Each row below holds a small network's activations on one input, seen along a few directions.
Each table varies a few parts of the input and shows all the possible inputs, shuffled.
A made-up example of a description, with smaller parts first: one of 8 places around a ring, together with either a single point or (one of 2 separate values, together with one of 4 places along a line) or one of 9 places around a ring.
Shared parts are said once, and a part with two or three values counts as separate values.
In the rows, 128 means zero.

Other details of the inputs vary at random and push rows far along two fixed directions, the same in every table; ignore that.

Table:
R1: [ 88 191 172 150 122 150 133 134  71  52 153]
R2: [ 71 187 155 166 104 118 115 139  70  88  79]
R3: [121 170 124 163  87 152 136  84  41  65 112]
R4: [ 98 181 162 141 124 141 133 118  55  69  75]
R5: [169  83  98 191  95 136 140 150 146  95 101]
R6: [175 130  86 149 170 142 127 177 211 135 163]
R7: [177  56  77 133 125 136 155 137 192 172 162]
R8: [ 92 121 130  53 156  96  92  75 134 209 135]
R9: [176  79 112 145 148 117 140 190 206 123 116]
R10: [104 127 179  98 109 140 134 120 116 137 165]
R11: [160  83 117 155 159 115 129 185 216 125 123]
R12: [151 125 115 175 120 128 137 197 159 103 104]
R13: [ 95  89 156  55 111  98 108 105 136 209 159]
R14: [185 105  79  94 177 131 120 147 195 163 141]
R15: [ 95 120 142  50 159  88 106  69 141 201 135]
R16: [ 80  94 159  68 122  96  96 101 147 209 165]
R17: [ 91 189 181 155 123 165 130 127  74  56 149]
R18: [161  82 128 122 163 138 126 157 226 160 169]
R19: [161 135  89 152 161 134 126 170 141  91  75]
R20: [ 73 196 159 121 126 141 108 104  52  92 135]
R21: [ 76 140 165 109 124 100 113 108 104 132 103]
R22: [100 203 152 147 100 154 138 144  59  71 147]
R23: [ 76 173 185 159 104 142 135 148  77  56 148]
R24: [124 111  93 112 121 118 139  74  98 162 101]
R25: [129 145 136  81 146 122 130 106 122 138 143]
R26: [176 144 114 151 164 158 140 159 152  80 108]
R27: [168 138 103 153 147 159 136 183 149  79 144]
R28: [154 117 115 157 143 118 138 178 155  88  70]
R29: [210  83  54 169 156 121 141 135 167 135  85]
R30: [204  96  46 160 156 148 154 138 175 125 116]
R31: [102 141 134 174  66 128 130  96  45  76  69]
R32: [137 122 106 172 151 125 112 179 159  95  75]
R33: [110 178 146 134 148 136 126 124 100  81 128]
R34: [121  97 114  67 110 128 140  57 118 207 193]
R35: [ 96 152 149 100 134 138 110 114 112 134 180]
R36: [ 83 165 155 146  99 126 119 142  53  75  73]
R37: [ 88 155 192 155  90 142 136 144  67  69 104]
R38: [ 94 187 139 109 134 126 112 103  98 139 146]
R39: [116 115 148 132  78 128 142  96  75 139 166]
R40: [102 129 170  93 108 124 137 126 113 132 169]
R41: [102  96 161  50 128  99 112  81 139 210 121]
R42: [ 95 198 170 150 135 157 124 114  68  61 118]
R43: [115 173 130  90 128 125 122 106 100 151 143]
R44: [ 87 106 157  63 125 114 103 102 148 201 199]
R45: [157 100 102 162 149 115 121 188 215 148 124]
R46: [ 83 186 166 153 136 140 122 114  65  68  81]
R47: [165  91 109 154 173 125 120 168 213 131  83]
R48: [182  58  72 178 123 132 155 164 184 134 108]
R49: [107 133 122  48 138  92 110  79 128 221 129]
R50: [119  77 133  78  80 117 127  61 130 204 189]
R51: [124  91 105  68 112  99 115  32 115 209 125]
R52: [ 93 138 126  60 149  90  99  76 138 220 135]
R53: [ 92 168 154 158 107 138 127 155 110 101 154]
R54: [174 136 124 156 152 167 146 171 159  76 139]
R55: [155 120 117 161 129 150 137 196 155  86 140]
R56: [164 135 101 150 164 126 140 165 148  84  75]
R57: [118 103 129 126  92 101 127  80  80 160 100]
R58: [192 116  88 185 125 153 153 148 130  90 144]
R59: [ 89 185 165 156  82 146 139 157  65  76 142]
R60: [152 134  99 168 133 121 130 184 153 107  69]
R61: [171 138 116 151 151 151 149 178 156  72 144]
R62: [211  88  63 166 131 154 145 142 187 114 148]
R63: [141 104 114  69 122 109 124  43 107 211 167]
R64: [102 104 117 119  93 112 137  81  85 159  95]
R65: [ 86  93 180  70 127 105 108  90 156 206 161]
R66: [188  43  90 144 123 108 137 134 186 182 134]
Each input here is: one of 6 places around a ring, together with either one of 3 separate values or (one of 2 separate values, together with one of 4 places along a line).
Changing only the place on the ring of 6 turns R26 into R41. The same change can be made to R14. Which row results?
Answer: R36
Changing only the place on the ring of 6 turns R29 into R39. The same change can be made to R49. Which row results?
Answer: R59
Which other rows does R62 become when the choice among 3 separate values takes its other values? List them by row number.
Answer: R34, R58
Which other rows agree with R11 in the place on the ring of 6? List them by row number.
Answer: R5, R9, R12, R13, R16, R37, R45, R48, R65, R66
Which other rows does R15 become when the place on the ring of 6 takes its other values? List them by row number.
Answer: R1, R11, R21, R23, R33

Table:
R67: [119 157  86 196  99 128 132 124  62  86  61]
R68: [103  83 124 106  75  90 122  65  99 207 128]
R69: [144 140 167 163 119 171 161 135  77  26 108]
R70: [107 116 169 137 101 112 135 119  87 101  60]
R71: [ 73  98 198  77 119 111 110 110 143 167 168]
R72: [105 190 172 124 157 153 126 132 106  77 153]
R73: [211 102  64 118 206 129 128 142 204 127  78]
R74: [182  90 128 135 183 153 133 183 233 118 166]
R75: [148 141 124 196  81 174 162 120  66  51 142]
R76: [107 165 131  72 121 128 122 103 117 181 212]
R77: [221  91  86 114 198 147 151 138 205 120 122]
R78: [ 92 173 111  70 132 106  99 104 110 195 171]
R79: [214 106  21 158 171 133 129 132 185 145 107]
R80: [124 113 170 175 102 148 154 147  80  32  80]
R81: [ 78 189 157 164 143 126 109 164 102  70  67]
R82: [179 127  84 120 222 126 107 173 237 142 119]
R83: [ 81 105 158  92  77 110 120 124 124 184 192]
R84: [226  99  44 152 160 153 152 126 191 137 151]
R85: [ 89 157 180 183 117 124 121 180 113  64  79]
R86: [ 91 193 110 184 107 123 119 183  82  87  90]
R87: [ 99 133 156  82  93 133 127 113 116 176 220]
R88: [107  70 137 100  71 114 134  62 102 187 166]
R89: [ 96 116 145  59 137  93 112  68 107 184  79]
R90: [ 75 118 149  94  80  86 109 126 123 210 153]
Changing only one part turns R80 into R71. The same change can be made to R69. Which row results?
Answer: R74
What do these inputs look like to the network?
Answer: one of 4 separate values, together with one of 6 places around a ring
Start at R75 and move only the place on the ring of 6, one step at a time. The first step leads to R84. Which rows follow, in order?
Answer: R79, R67, R68, R88
Which other rows does R67 become when the choice among 4 separate values takes its other values? List them by row number.
Answer: R81, R86, R89
Start at R78 and move only the place on the ring of 6, one step at a time. The first step leads to R76. Which rows follow, in order?
Answer: R87, R83, R90, R86

Table:
R91: [111 155 129 165 104 125 133 116  58  86  71]
R92: [ 67 137 178  54 122 108 107  72  92 174 144]
R93: [ 97 171 163 139 108 150 133 121  55  69 133]
R94: [158 119  96 149 163 126 123 169 187 130 109]
R95: [121 138 139 114 141 126 125 133 135 133 114]
R96: [174 104  89 125 157 131 129 150 192 146 147]
R97: [ 93 121 139  75  89 108 123  39  67 188 144]
R98: [168 105 111 164 145 143 136 177 179  95 126]
R99: [160 110 119 150 138 136 137 165 170 118 131]
R100: [134 166 137 175 124 150 138 148 102  65 124]
R101: [151  76 105  90 146 113 119 130 204 206 164]
R102: [133  75 113  89 109 101 122  72 146 207 140]
R103: [121 151 127 146 123 142 132 136 105 105 138]
R104: [134 139 127 167 121 140 139 169 124  76 118]
R105: [ 97 154 147 117 130 119 125 123 104 123 115]
What do these inputs look like to the network?
Answer: one of 3 separate values, together with either a single point or one of 4 places along a line
Changing only the choice among 3 separate values turns R96 into R105. The same change can be made to R100. Which row results?
Answer: R95
Which other rows agree with R98 in the choice among 3 separate values? List them by row number.
Answer: R99, R101, R102, R104
